Each row below holds a small network's activations on one record, seen along a few directions.
Each row is followed by the record's values for the fields K, L, W, V, M, U.
A field that a record lacks is left out.
Other fields move the rows too, some of them a lot.
Strong random noise was added to every row along 2 fixed directions; ignore it. To show where, here is one row again and again, with new noise each time:
[334,-85,-25,179,-295,-166,97,117,5,-266,143,147,-16,-143,122,-121,130,-54,-94]
[297,7,-399,377,-332,75,-58,506,175,-239,388,-185,262,-108,-157,0,354,177,-223]
[379,-28,-344,342,-339,82,44,468,166,-239,335,-235,204,-176,-65,42,286,147,-205]
[151,-7,-143,254,-280,-183,-131,196,23,-267,259,264,111,9,-80,-218,280,10,-133]

[-117,-59,261,256,113,-116,-154,-357,-137,173,-33,220,-61,200,-39,-294,-174,6,151] | {L: l2, W: w4, V: v3, M: m1, U: u1}
[85,181,-234,114,-101,234,-134,319,39,120,279,-74,58,131,-423,25,331,-174,15] | {L: l2, W: w2, V: v2, M: m2, U: u4}
[-23,-14,-437,168,2,144,-175,318,46,-50,310,5,24,66,-100,-82,55,123,-53] | {K: k1, L: l1, W: w4, V: v3, M: m1}
[-558,-193,61,-54,111,3,-380,-96,-3,95,135,521,228,430,-132,-99,-20,285,20] | {K: k1, L: l2, W: w1, V: v3, M: m2}
[-189,131,133,165,93,51,-168,-105,30,141,-95,137,-126,255,-78,-47,148,-448,163] | {L: l2, W: w2, V: v1, M: m2}
[-575,-193,35,-21,415,60,-258,-609,-557,-2,-215,365,6,112,45,204,192,-312,334] | {K: k2, L: l1, W: w4, V: v1, M: m2, U: u1}
[337,80,-54,-48,-115,70,160,52,-72,148,2,-505,-211,-309,285,-27,-239,-62,-120] | {K: k2, L: l1, W: w4, V: v3, M: m1, U: u1}
[339,-234,-58,-227,-94,-27,304,-24,-105,-315,-131,-134,-60,-56,199,126,-126,-423,147] | {K: k1, L: l2, W: w3, V: v4, M: m1, U: u5}
[21,-65,-72,-174,34,136,128,71,239,52,-5,-352,95,-8,243,358,-161,263,-54] | {K: k2, L: l2, W: w1, V: v1, M: m2}
[439,93,4,61,-37,88,110,54,98,120,70,-386,-87,-191,-140,-36,122,111,-61] | {L: l2, W: w3, V: v1, M: m1, U: u4}
[-259,49,-30,-22,-149,-311,-477,-60,13,-408,47,766,179,376,-244,-278,516,95,-37] | {L: l1, W: w1, V: v1, M: m2, U: u3}
[53,68,237,-201,185,-338,-60,-319,-255,65,-334,533,-42,-40,58,-356,-2,-382,83] | {L: l1, W: w3, V: v4, M: m1, U: u1}
[-267,238,294,214,261,-80,-188,-242,-177,-112,-32,566,-197,61,-78,-85,178,-478,196] | {L: l1, W: w4, V: v1, M: m2}
[179,-166,79,-190,73,122,52,73,133,-152,-26,-36,-88,72,266,84,-86,65,70] | {K: k1, L: l2, W: w1, V: v1, M: m2}
[346,30,-280,41,-171,38,130,448,246,-310,280,-136,68,99,-48,-14,276,755,-348] | {K: k1, L: l1, W: w1, V: v1, M: m2, U: u2}
[378,162,-289,241,-53,300,253,538,-64,-25,150,-680,-36,-241,39,235,463,-447,97] | {L: l1, W: w2, V: v3, M: m1, U: u1}
[-274,-159,100,-197,231,-156,-91,-476,-489,160,-132,475,-52,-12,209,-67,-60,-347,195] | {K: k2, L: l1, W: w4, V: v3, M: m1, U: u1}
[231,17,-78,107,91,-102,268,64,221,22,-73,-311,-3,-116,-139,248,-112,243,-184] | {L: l2, W: w3, V: v1, M: m1, U: u2}
[-429,190,131,176,114,-359,-395,-244,-110,46,105,729,-199,583,-247,-520,260,-443,254] | {L: l2, W: w2, V: v3, M: m1}
[-127,-199,298,102,40,-152,100,-425,-189,73,-223,11,-7,-24,297,77,-149,-198,335] | {L: l2, W: w1, V: v3, M: m1, U: u5}
[239,-116,46,-140,-67,165,215,85,-317,-99,-5,-341,-241,-121,357,273,33,-75,98] | {K: k1, L: l1, W: w1, V: v3, M: m2, U: u1}
[-25,-15,-42,66,-156,5,-238,-138,144,32,14,-2,281,86,-227,-7,-152,450,-318] | {L: l2, W: w3, V: v2, M: m2, U: u3}
[177,-61,256,194,-84,276,251,93,41,101,-69,-524,-60,-159,202,279,-392,41,168] | {L: l2, W: w1, V: v3, M: m2, U: u5}
[44,-109,388,-112,25,-420,-59,-329,-307,-86,-246,653,-585,-123,189,-177,8,-617,265] | {L: l1, W: w4, V: v3, M: m1, U: u4}
[-354,-204,258,-210,71,-287,-204,-398,-290,-15,-138,460,48,250,196,-40,-102,-239,67] | {K: k2, L: l2, W: w1, V: v3, M: m2, U: u5}
[-186,168,70,18,75,-573,-117,-205,-68,-163,-192,641,-180,215,-155,-240,62,-37,-70] | {L: l1, W: w3, V: v1, M: m1, U: u2}
[-14,1,152,-27,104,140,84,-514,162,114,-24,-150,-155,-91,274,-5,-143,40,0] | {K: k2, L: l2, W: w4, V: v1, M: m2}
[704,8,183,153,-65,-7,701,-120,-9,119,-117,-420,-359,-495,651,169,-347,-227,55] | {L: l1, W: w4, V: v3, M: m1}
[-57,-144,66,-126,99,214,273,-21,83,-41,-50,-166,-105,-17,127,298,13,-272,104] | {K: k1, L: l2, W: w2, V: v1, M: m2}
[-307,248,-11,271,-23,188,-215,-97,161,161,63,31,326,-60,-312,-122,193,298,-111] | {L: l1, W: w4, V: v1, M: m2, U: u3}
[514,-326,105,-279,67,180,557,-262,-199,-257,-274,-87,-342,-409,567,445,-554,-166,72] | {K: k1, L: l1, W: w3, V: v2, M: m2}
[21,228,-123,283,126,22,11,338,255,204,177,-414,117,16,-71,211,-5,-51,-6] | {L: l2, W: w1, V: v3, M: m1}
[60,-162,-246,-175,-86,108,-189,67,25,41,-93,-7,11,-140,-58,123,-137,334,-230] | {K: k2, L: l1, W: w3, V: v2, M: m2, U: u4}
[460,-117,-167,7,-276,103,251,281,359,192,118,-310,242,-215,-20,50,-67,421,-141] | {L: l2, W: w1, V: v4, M: m1, U: u2}
[-292,36,116,58,324,-134,-102,-312,101,221,110,118,-15,25,27,-124,-132,-28,38] | {K: k2, L: l2, W: w4, V: v3, M: m1}
[614,-148,161,-202,-268,125,439,38,81,-99,-165,-60,-155,-497,257,293,-299,101,-63] | {L: l1, W: w3, V: v2, M: m2, U: u2}
[62,-1,722,-74,162,-383,347,-455,8,326,-359,222,-259,-97,415,-123,-455,-278,192] | {L: l2, W: w1, V: v3, M: m1}

Which values does each new row have?
[10,-43,-270,41,54,55,148,139,33,121,103,-121,135,-181,107,88,-183,132,-180] | {K: k2, L: l1, W: w4, V: v3, M: m1}
[-3,171,280,156,232,190,159,-323,81,151,-63,-389,-192,-200,178,307,-55,-297,221] | {L: l2, W: w4, V: v1, M: m2}
[64,19,161,51,21,-27,187,44,-74,170,-140,129,-36,11,286,240,-37,-75,25] | {L: l1, W: w1, V: v3, M: m2}
[109,267,478,16,16,-416,65,-125,-92,63,-90,-61,-232,-42,170,-164,-157,-446,25] | {L: l2, W: w1, V: v3, M: m1, U: u5}
[-132,93,-20,125,215,316,-70,77,-82,188,40,-323,114,27,-164,293,361,-430,186] | {L: l2, W: w2, V: v1, M: m2, U: u1}
[-145,295,353,162,62,-427,-193,-39,192,166,40,431,-64,278,-16,-512,-13,-109,-10] | {L: l2, W: w1, V: v3, M: m1}
[-145,-204,245,75,63,-68,12,-267,-332,93,-411,160,-199,120,230,149,-229,-93,193] | {L: l1, W: w1, V: v3, M: m2, U: u1}
[138,-190,305,-244,94,-216,381,-296,-91,-119,-79,309,-437,76,367,-146,-126,-442,227] | {K: k1, L: l2, W: w2, V: v3, M: m1}
[127,-44,-747,-31,-89,571,-83,766,204,51,328,-632,377,-170,-192,670,464,409,-52] | {K: k2, L: l1, W: w1, V: v1, M: m2, U: u4}
[-474,361,-144,198,31,-155,-615,128,238,115,214,360,340,529,-369,-252,288,188,-84] | {L: l2, W: w1, V: v1, M: m2}
[354,-147,141,-212,42,75,177,-108,262,-85,32,94,-4,12,288,-101,-57,362,-112] | {K: k1, L: l2, W: w1, V: v1, M: m2}
[-445,98,-238,211,40,146,-433,42,-43,-79,356,318,78,258,-145,-142,218,146,-79] | {K: k1, L: l1, W: w4, V: v3, M: m2}
[-279,-19,-345,-44,95,128,-342,-212,-51,-40,76,271,234,168,-49,111,-117,353,-157] | {K: k2, L: l1, W: w3, V: v2, M: m2}
[-95,32,-75,21,201,-72,-48,99,7,-78,131,353,-99,15,22,-252,249,-70,12] | {K: k1, L: l1, W: w4, V: v3, M: m1}
[92,154,42,-90,81,-88,-127,-147,-41,176,-102,10,184,112,-260,-248,-3,34,-127] | {L: l2, W: w3, V: v4, M: m1, U: u1}
[187,-114,112,73,-66,-1,323,-79,-108,32,-169,-359,-140,-156,272,210,-90,-464,117] | {L: l2, W: w2, V: v3, M: m1, U: u5}
[-290,-6,42,-1,321,183,79,-369,-89,95,-137,-29,-50,-237,206,339,-119,-65,25] | {K: k2, L: l1, W: w4, V: v1, M: m2}
[-144,290,-215,233,87,38,-424,4,116,88,275,179,262,320,-376,18,101,108,-175] | {L: l2, W: w3, V: v2, M: m2}
